Each row below is a small network's average activation on inputs in which a field has the value named, seen along a few directions.
Related values have similar rows: they may be neighbours, one step apart, or belong to one group.
(in the rows, 500 means zero)
Strong random noise was added to every row along 15 fixed directions; ignore it. To show where, here is one row again and again, with new noise each time:
[550 325 399 514 381 417 353 437 601 556 418 206 520 456 527 605 527 412
 489 367 677 451 458 431 478 414]
[656 588 544 482 471 585 431 570 466 377 652 642 563 401 572 649 513 556
 448 479 381 628 509 691 542 437]
[496 456 481 517 454 520 342 609 485 412 523  95 631 252 510 394 464 431
 543 413 743 533 271 323 367 521]
[436 521 548 520 560 551 561 480 445 440 343 496 469 450 573 434 465 562
 557 509 470 487 505 429 449 566]
[239 526 507 523 639 583 415 446 392 364 604 421 625 360 570 358 327 284
 719 442 516 610 246 433 523 490]
[561 397 463 537 421 508 400 442 561 540 476 513 498 335 478 626 310 618
 505 437 462 592 482 542 515 529]
[663 658 546 418 294 639 462 407 510 387 600 596 765 419 541 376 595 551
 560 414 481 587 411 678 292 364]
[419 306 471 431 260 609 462 261 601 737 589 638 525 496 326 319 690 424
 464 446 532 489 522 424 335 355]
[497 498 675 509 445 389 377 585 331 443 457 442 439 514 504 505 195 440
 491 390 406 625 587 539 657 392]
[473 569 665 463 639 291 772 639 361 449 421 330 447 554 311 160 496 680
 417 461 474 454 498 231 485 546]
[517 643 426 423 582 443 522 537 434 370 443 519 598 503 551 485 357 585
 725 594 574 521 209 486 440 541]
[608 518 601 316 604 351 545 516 436 540 453 654 595 369 310 285 364 818
 519 576 483 687 448 687 476 354]
[541 562 551 513 452 578 463 527 517 547 437 644 558 420 395 524 429 634
 654 652 500 461 471 613 494 595]
[412 488 494 558 629 535 616 409 645 366 600 271 731 281 488 434 723 457
 535 268 478 379 439 415 514 524]
[607 469 373 659 441 570 587 607 451 568 641 391 232 674 520 433 683 439
 200 644 542 610 506 295 409 588]
[383 625 400 504 637 369 596 491 564 403 613 570 604 428 414 285 338 515
 449 633 413 562 505 579 565 596]
[443 525 606 429 515 371 486 565 424 332 660 439 512 483 455 686 537 521
 393 284 419 328 560 379 558 586]


Kerof, 10 values:
y4: [445 442 647 389 577 262 439 531 389 534 403 398 452 384 332 421 250 785
 282 445 532 543 668 541 475 621]
y2: [617 616 482 566 607 556 634 738 570 358 596 490 525 426 630 495 616 406
 479 487 363 543 487 438 694 425]
y9: [499 525 418 514 504 366 604 368 483 392 565 456 498 753 642 771 399 395
 560 219 416 460 387 409 564 492]
y7: [503 488 614 497 483 604 351 508 498 403 595 520 589 323 562 603 521 464
 434 370 401 567 656 663 580 411]
y5: [617 404 529 544 731 644 661 492 590 613 610 623 495 419 488 640 786 619
 428 425 408 581 523 590 561 415]
y3: [676 499 538 558 301 726 611 471 727 721 451 634 530 499 491 435 849 508
 382 543 446 426 779 642 415 449]
y10: [739 633 724 573 311 635 418 803 469 447 416 433 535 359 557 394 362 528
 418 540 473 579 669 627 476 502]
y6: [285 367 474 380 622 387 451 507 513 546 568 405 503 466 423 443 516 338
 542 421 619 374 436 344 556 424]
y8: [524 491 472 736 383 487 588 466 598 525 698 375 399 613 445 510 491 400
 268 348 306 504 718 443 669 583]
y1: [321 522 483 463 422 534 566 512 598 535 600 747 510 467 351 592 475 565
 483 530 380 296 597 317 471 749]
Kerof is arranged as a ring.
- A walk along Kerof starts at y10 and steps to its neighbour y3. Put y4, y7, y6, y8 in the order it reaches them. => y4, y7, y8, y6
- How many steps from neighbour to neighbour lead from y5 to y2, at the fewest? => 4

Nezif, 15 values:
v4: [523 583 490 519 379 581 489 333 540 550 571 810 603 710 482 557 523 338
 659 537 355 535 554 760 623 319]
v15: [357 420 462 484 327 642 521 273 470 510 633 536 491 526 589 304 545 300
 547 289 437 591 354 280 385 341]
v14: [389 479 782 465 524 484 760 403 334 581 331 582 404 784 388 504 534 576
 729 244 363 269 453 252 480 505]
v11: [501 477 617 454 610 508 506 513 453 572 511 394 596 378 362 189 741 591
 301 611 641 602 662 657 353 434]
v13: [618 552 671 379 354 329 616 701 431 435 366 459 467 546 446 400 407 596
 352 400 404 494 652 322 509 417]
v9: [343 517 702 504 474 464 304 600 399 381 521 333 623 334 476 424 295 312
 554 307 488 522 612 492 629 424]
v5: [766 379 682 445 374 580 312 630 376 649 465 452 431 698 505 861 690 413
 814 405 652 400 267 544 653 198]
v1: [462 483 301 580 617 477 512 315 586 471 400 415 484 470 599 545 459 607
 376 611 542 591 515 601 436 642]
v7: [451 476 155 489 339 500 629 364 780 564 489 708 558 451 471 474 399 508
 658 576 385 452 270 235 515 544]
v3: [705 620 547 654 440 662 764 540 518 458 741 790 478 509 415 835 461 781
 565 358 181 514 327 393 549 756]
v8: [531 671 668 315 542 563 336 545 393 419 285 734 646 424 628 582 385 591
 817 650 572 395 491 843 452 456]
v2: [374 594 603 680 455 623 632 551 586 544 530 503 582 489 288 387 554 369
 769 545 378 250 447 338 703 639]
v10: [711 436 728 494 507 544 406 630 308 487 580 354 410 442 504 508 695 670
 232 375 544 630 691 609 394 365]
v12: [775 636 606 601 388 564 844 605 630 615 394 778 489 642 328 539 527 745
 602 524 228 431 546 518 642 547]
v6: [605 465 457 593 440 435 535 312 560 512 227 299 467 632 657 567 409 552
 604 277 521 453 545 510 445 469]
Nezif is arranged as a line.
- A walk along Nezif starts at v1 and steps to its neighbour v7. Put v4, v15, v11, v5, v12 in the order it reaches them. => v15, v5, v4, v11, v12
- Which values are neighbours of v10? Give them in the order they are listed. => v9, v6
- How many steps from neighbour to neighbour lead from v3 to v2, at the fewest? => 10
